A small network was trained on invented records. Each row is its activation on one of them, seen along a few directions.
After each row come some of the record's fields: T, G, P, V, J.
The largest differences between rows may come from other fields.
(in the rows, 500 means zero)
Random noise pushes rows far along 2 fixed directions. That doesn't count. These rows show it; they differ only by the noise:
[438, 503, 616, 511, 601, 551, 573, 423, 474, 490, 447, 499, 591, 595, 471,
 418, 480, 603, 573, 633, 503, 606, 645]
[473, 523, 412, 460, 367, 549, 505, 469, 443, 389, 497, 367, 393, 446, 494,
 408, 506, 404, 392, 349, 660, 392, 454]
[442, 528, 469, 481, 444, 562, 512, 459, 465, 418, 492, 425, 451, 463, 482,
 423, 493, 485, 441, 445, 613, 439, 518]
[335, 537, 711, 561, 754, 604, 555, 416, 544, 536, 462, 642, 693, 565, 439,
 473, 444, 795, 649, 833, 420, 655, 775]

[370, 429, 506, 606, 715, 606, 342, 507, 520, 555, 575, 638, 430, 448, 394,
 476, 452, 487, 492, 622, 523, 364, 375]  (T t1; G g2; P p1; V v1; J j2)
[700, 313, 579, 456, 482, 378, 536, 387, 415, 512, 540, 444, 402, 654, 600,
 425, 531, 375, 478, 388, 433, 530, 366]  (T t2; G g1; P p1; V v2; J j1)
[303, 635, 174, 499, 305, 610, 386, 641, 583, 322, 494, 335, 347, 280, 419,
 462, 507, 275, 359, 382, 787, 282, 366]  (T t1; G g2; P p1; V v1; J j1)
[511, 427, 572, 492, 527, 481, 464, 445, 480, 482, 576, 590, 456, 453, 511,
 469, 448, 577, 472, 497, 458, 406, 482]  (T t1; G g1; P p2; V v2; J j1)
[482, 463, 562, 575, 647, 523, 303, 478, 516, 584, 662, 751, 390, 323, 458,
 594, 434, 621, 455, 515, 397, 346, 433]  (T t1; G g1; P p2; V v2; J j2)
[475, 458, 537, 467, 551, 457, 633, 475, 505, 485, 388, 418, 564, 669, 494,
 417, 526, 478, 560, 603, 490, 614, 556]  (T t2; G g1; P p2; V v1; J j1)
[683, 609, 448, 425, 293, 413, 513, 539, 413, 522, 506, 405, 493, 446, 560,
 594, 567, 449, 413, 201, 515, 488, 412]  (T t1; G g1; P p2; V v2; J j2)
[672, 531, 664, 499, 557, 435, 554, 477, 451, 634, 498, 560, 672, 574, 564,
 640, 494, 638, 591, 554, 279, 726, 625]  (T t2; G g2; P p1; V v2; J j2)
[277, 514, 535, 564, 635, 580, 537, 520, 562, 451, 416, 501, 566, 595, 455,
 427, 496, 515, 593, 750, 574, 598, 588]  (T t1; G g1; P p1; V v1; J j2)
[306, 576, 295, 461, 338, 605, 468, 573, 586, 320, 470, 343, 388, 369, 465,
 482, 513, 380, 363, 428, 745, 341, 430]  (T t2; G g2; P p1; V v1; J j2)
[459, 529, 508, 575, 537, 530, 398, 558, 524, 551, 549, 618, 536, 389, 435,
 585, 448, 572, 503, 530, 471, 476, 507]  (T t1; G g1; P p2; V v2; J j2)
[487, 454, 641, 578, 664, 530, 387, 494, 490, 617, 595, 733, 556, 425, 467,
 604, 451, 678, 551, 623, 342, 535, 545]  (T t1; G g1; P p1; V v2; J j1)
[740, 480, 553, 456, 497, 404, 529, 481, 379, 605, 479, 454, 546, 633, 516,
 510, 535, 411, 580, 377, 427, 621, 443]  (T t1; G g2; P p1; V v2; J j1)
[431, 423, 617, 515, 571, 494, 539, 385, 474, 448, 535, 560, 494, 526, 557,
 405, 441, 607, 510, 587, 483, 479, 560]  (T t1; G g1; P p2; V v1; J j2)
[624, 364, 545, 470, 542, 436, 543, 450, 426, 527, 518, 515, 474, 593, 554,
 463, 479, 460, 554, 522, 417, 531, 446]  (T t1; G g2; P p1; V v2; J j1)
[532, 601, 420, 402, 319, 510, 584, 528, 536, 445, 455, 381, 548, 480, 555,
 564, 532, 503, 472, 403, 554, 497, 554]  (T t2; G g2; P p1; V v2; J j1)
[515, 378, 438, 482, 380, 455, 475, 450, 454, 372, 529, 423, 336, 506, 554,
 408, 488, 341, 434, 388, 591, 389, 355]  (T t1; G g1; P p1; V v2; J j2)
[478, 430, 636, 566, 666, 514, 610, 458, 462, 539, 393, 487, 621, 741, 484,
 398, 440, 530, 666, 742, 434, 747, 649]  (T t1; G g2; P p2; V v1; J j2)
[521, 579, 391, 433, 271, 462, 522, 533, 473, 387, 520, 373, 389, 398, 585,
 504, 477, 437, 377, 327, 631, 359, 458]  (T t1; G g2; P p2; V v2; J j2)
[459, 603, 648, 456, 540, 455, 660, 457, 547, 479, 465, 534, 667, 555, 602,
 547, 476, 689, 600, 727, 418, 652, 753]  (T t2; G g2; P p1; V v2; J j1)
[454, 572, 507, 463, 476, 540, 596, 524, 553, 472, 424, 444, 614, 547, 492,
 509, 506, 601, 544, 535, 499, 619, 679]  (T t2; G g2; P p2; V v1; J j1)
[702, 246, 779, 485, 629, 329, 610, 298, 323, 507, 568, 584, 474, 673, 663,
 389, 489, 509, 560, 540, 324, 587, 472]  (T t1; G g1; P p1; V v2; J j2)
[381, 458, 571, 493, 532, 493, 515, 413, 490, 401, 501, 510, 488, 498, 551,
 414, 452, 538, 497, 624, 522, 454, 524]  (T t1; G g1; P p1; V v1; J j2)
[536, 520, 340, 470, 346, 516, 466, 582, 557, 503, 486, 401, 465, 454, 500,
 597, 553, 440, 430, 325, 565, 466, 415]  (T t2; G g2; P p1; V v2; J j2)
[432, 453, 462, 527, 559, 517, 453, 475, 518, 467, 513, 474, 427, 519, 483,
 397, 502, 380, 469, 580, 572, 449, 404]  (T t1; G g2; P p1; V v1; J j1)
[416, 445, 450, 554, 554, 538, 482, 578, 567, 493, 433, 451, 505, 574, 438,
 494, 498, 438, 549, 555, 536, 571, 478]  (T t2; G g1; P p1; V v1; J j2)
[485, 577, 428, 558, 558, 583, 447, 565, 502, 581, 521, 529, 447, 421, 443,
 547, 530, 496, 493, 457, 506, 445, 470]  (T t1; G g1; P p2; V v1; J j1)
[471, 506, 626, 558, 675, 547, 506, 514, 549, 627, 480, 637, 646, 592, 457,
 576, 527, 657, 637, 678, 381, 663, 608]  (T t1; G g1; P p1; V v2; J j1)
[759, 446, 462, 406, 292, 373, 550, 430, 424, 468, 594, 440, 361, 412, 685,
 555, 564, 409, 366, 222, 421, 382, 367]  (T t2; G g1; P p1; V v2; J j1)
[250, 565, 424, 558, 569, 611, 344, 536, 588, 416, 571, 586, 361, 264, 412,
 495, 420, 524, 396, 585, 643, 281, 482]  (T t1; G g1; P p2; V v1; J j2)
[698, 476, 518, 496, 470, 424, 512, 541, 488, 622, 472, 472, 586, 603, 479,
 588, 547, 485, 544, 347, 397, 661, 495]  (T t2; G g1; P p2; V v2; J j2)
[448, 521, 386, 512, 396, 494, 563, 601, 519, 443, 377, 342, 482, 624, 443,
 417, 506, 285, 515, 492, 678, 496, 477]  (T t1; G g2; P p2; V v2; J j2)
[528, 410, 488, 502, 395, 446, 529, 422, 431, 397, 538, 462, 390, 486, 606,
 389, 444, 427, 439, 452, 503, 446, 473]  (T t1; G g1; P p2; V v1; J j2)
[277, 691, 344, 527, 518, 637, 463, 634, 634, 453, 443, 480, 546, 375, 367,
 528, 523, 530, 497, 583, 638, 457, 580]  (T t1; G g2; P p2; V v1; J j1)
[449, 590, 543, 530, 539, 523, 502, 542, 536, 577, 533, 641, 577, 406, 501,
 641, 487, 712, 539, 560, 435, 512, 640]  (T t1; G g1; P p2; V v2; J j2)
[521, 482, 554, 465, 531, 456, 653, 480, 502, 483, 354, 374, 648, 725, 510,
 438, 566, 490, 598, 610, 462, 729, 581]  (T t2; G g2; P p1; V v1; J j1)
[303, 633, 573, 508, 488, 548, 536, 502, 608, 393, 514, 579, 627, 346, 558,
 609, 424, 773, 509, 739, 457, 495, 724]  (T t2; G g2; P p1; V v2; J j2)
[790, 380, 705, 411, 505, 324, 735, 359, 343, 566, 421, 405, 581, 836, 630,
 388, 556, 472, 617, 443, 366, 697, 527]  (T t1; G g1; P p2; V v2; J j1)
[242, 604, 416, 574, 612, 660, 387, 597, 633, 520, 502, 601, 509, 362, 358,
 511, 480, 577, 479, 660, 590, 381, 549]  (T t1; G g2; P p2; V v1; J j1)
[515, 619, 399, 506, 464, 532, 337, 623, 592, 569, 558, 562, 461, 321, 395,
 668, 530, 509, 427, 330, 500, 392, 425]  (T t2; G g1; P p2; V v2; J j2)
[666, 526, 589, 482, 485, 429, 529, 476, 487, 593, 552, 549, 609, 497, 568,
 628, 520, 619, 534, 455, 343, 618, 551]  (T t2; G g2; P p1; V v2; J j1)
[536, 573, 488, 372, 256, 389, 716, 402, 462, 339, 420, 324, 545, 540, 667,
 396, 517, 501, 456, 480, 543, 552, 637]  (T t1; G g2; P p2; V v1; J j1)
[631, 376, 498, 464, 402, 441, 467, 452, 419, 496, 527, 444, 391, 597, 545,
 439, 492, 347, 455, 344, 540, 462, 375]  (T t1; G g2; P p1; V v2; J j2)
[426, 547, 637, 532, 552, 482, 579, 461, 539, 497, 498, 604, 630, 505, 557,
 548, 423, 746, 591, 720, 406, 558, 691]  (T t1; G g2; P p2; V v2; J j2)

Which values does each new row have?
[494, 512, 494, 466, 430, 495, 609, 445, 485, 464, 450, 408, 468, 610, 598,
 390, 512, 476, 502, 522, 534, 521, 569]  (T t1; G g2; P p2; V v1; J j1)
[550, 428, 460, 503, 487, 495, 454, 477, 466, 434, 577, 463, 343, 419, 543,
 475, 488, 379, 400, 417, 511, 413, 388]  (T t2; G g2; P p1; V v1; J j1)
[705, 262, 576, 459, 464, 384, 498, 340, 302, 487, 580, 523, 352, 578, 602,
 394, 486, 364, 448, 374, 438, 448, 330]  (T t1; G g2; P p1; V v2; J j2)
[475, 571, 412, 454, 343, 514, 511, 545, 487, 416, 498, 433, 448, 388, 519,
 525, 480, 489, 399, 432, 586, 403, 506]  (T t1; G g2; P p2; V v2; J j1)
[572, 590, 506, 488, 551, 445, 462, 561, 514, 620, 483, 550, 578, 522, 438,
 571, 524, 505, 533, 540, 426, 568, 504]  (T t1; G g2; P p2; V v2; J j1)
[422, 422, 419, 472, 402, 484, 436, 474, 497, 343, 587, 542, 305, 334, 546,
 478, 475, 419, 372, 433, 585, 272, 393]  (T t1; G g1; P p1; V v2; J j2)
[587, 579, 433, 479, 476, 482, 579, 550, 457, 555, 432, 393, 508, 583, 496,
 473, 576, 366, 510, 427, 528, 573, 481]  (T t1; G g2; P p2; V v1; J j1)
[602, 473, 497, 494, 428, 469, 479, 498, 463, 484, 558, 472, 444, 462, 551,
 520, 537, 456, 468, 342, 508, 474, 418]  (T t1; G g1; P p1; V v2; J j1)
[625, 456, 533, 455, 399, 440, 579, 415, 425, 450, 551, 447, 429, 471, 635,
 443, 515, 520, 430, 340, 448, 424, 487]  (T t1; G g1; P p2; V v1; J j1)
[371, 614, 427, 532, 507, 581, 400, 591, 597, 491, 547, 620, 466, 310, 410,
 611, 521, 588, 461, 464, 562, 372, 527]  (T t1; G g1; P p2; V v2; J j2)
[631, 452, 453, 452, 458, 415, 478, 526, 449, 509, 481, 430, 480, 567, 469,
 472, 535, 321, 498, 393, 518, 520, 354]  (T t1; G g2; P p1; V v2; J j1)
[547, 596, 437, 557, 529, 498, 355, 603, 505, 603, 534, 555, 445, 403, 416,
 615, 516, 461, 480, 413, 506, 459, 398]  (T t1; G g1; P p2; V v2; J j2)
[523, 690, 331, 431, 398, 523, 476, 627, 605, 537, 492, 458, 530, 366, 428,
 652, 593, 481, 428, 353, 542, 424, 472]  (T t2; G g2; P p2; V v2; J j1)
[539, 536, 440, 497, 480, 496, 482, 569, 518, 552, 443, 472, 524, 575, 455,
 528, 530, 422, 561, 512, 509, 578, 467]  (T t1; G g2; P p1; V v2; J j1)
[496, 429, 557, 516, 579, 476, 476, 506, 471, 561, 485, 544, 554, 614, 472,
 495, 447, 516, 580, 604, 475, 593, 494]  (T t1; G g2; P p1; V v2; J j2)
[547, 391, 518, 439, 437, 395, 634, 405, 454, 398, 428, 330, 479, 678, 598,
 315, 505, 315, 505, 540, 546, 569, 481]  (T t2; G g2; P p1; V v1; J j1)
[461, 568, 572, 499, 571, 532, 531, 517, 570, 567, 469, 567, 642, 540, 487,
 583, 542, 634, 580, 601, 460, 571, 614]  (T t1; G g2; P p1; V v2; J j2)
[472, 436, 643, 539, 667, 518, 505, 420, 518, 544, 536, 601, 541, 550, 545,
 481, 454, 592, 559, 682, 397, 545, 565]  (T t2; G g2; P p1; V v1; J j2)
[325, 521, 447, 497, 469, 564, 477, 535, 579, 438, 456, 475, 521, 488, 448,
 510, 500, 516, 480, 550, 580, 504, 543]  (T t2; G g1; P p1; V v1; J j2)
[379, 525, 575, 596, 728, 613, 461, 523, 628, 597, 473, 592, 663, 559, 401,
 559, 492, 675, 627, 762, 399, 652, 607]  (T t2; G g2; P p1; V v1; J j1)
[704, 236, 461, 419, 371, 383, 597, 383, 284, 383, 516, 301, 246, 643, 631,
 277, 541, 150, 394, 235, 577, 399, 224]  (T t1; G g1; P p1; V v1; J j1)
[401, 395, 493, 570, 566, 500, 552, 515, 482, 444, 414, 438, 467, 653, 487,
 355, 498, 323, 563, 622, 589, 556, 484]  (T t1; G g1; P p1; V v1; J j2)
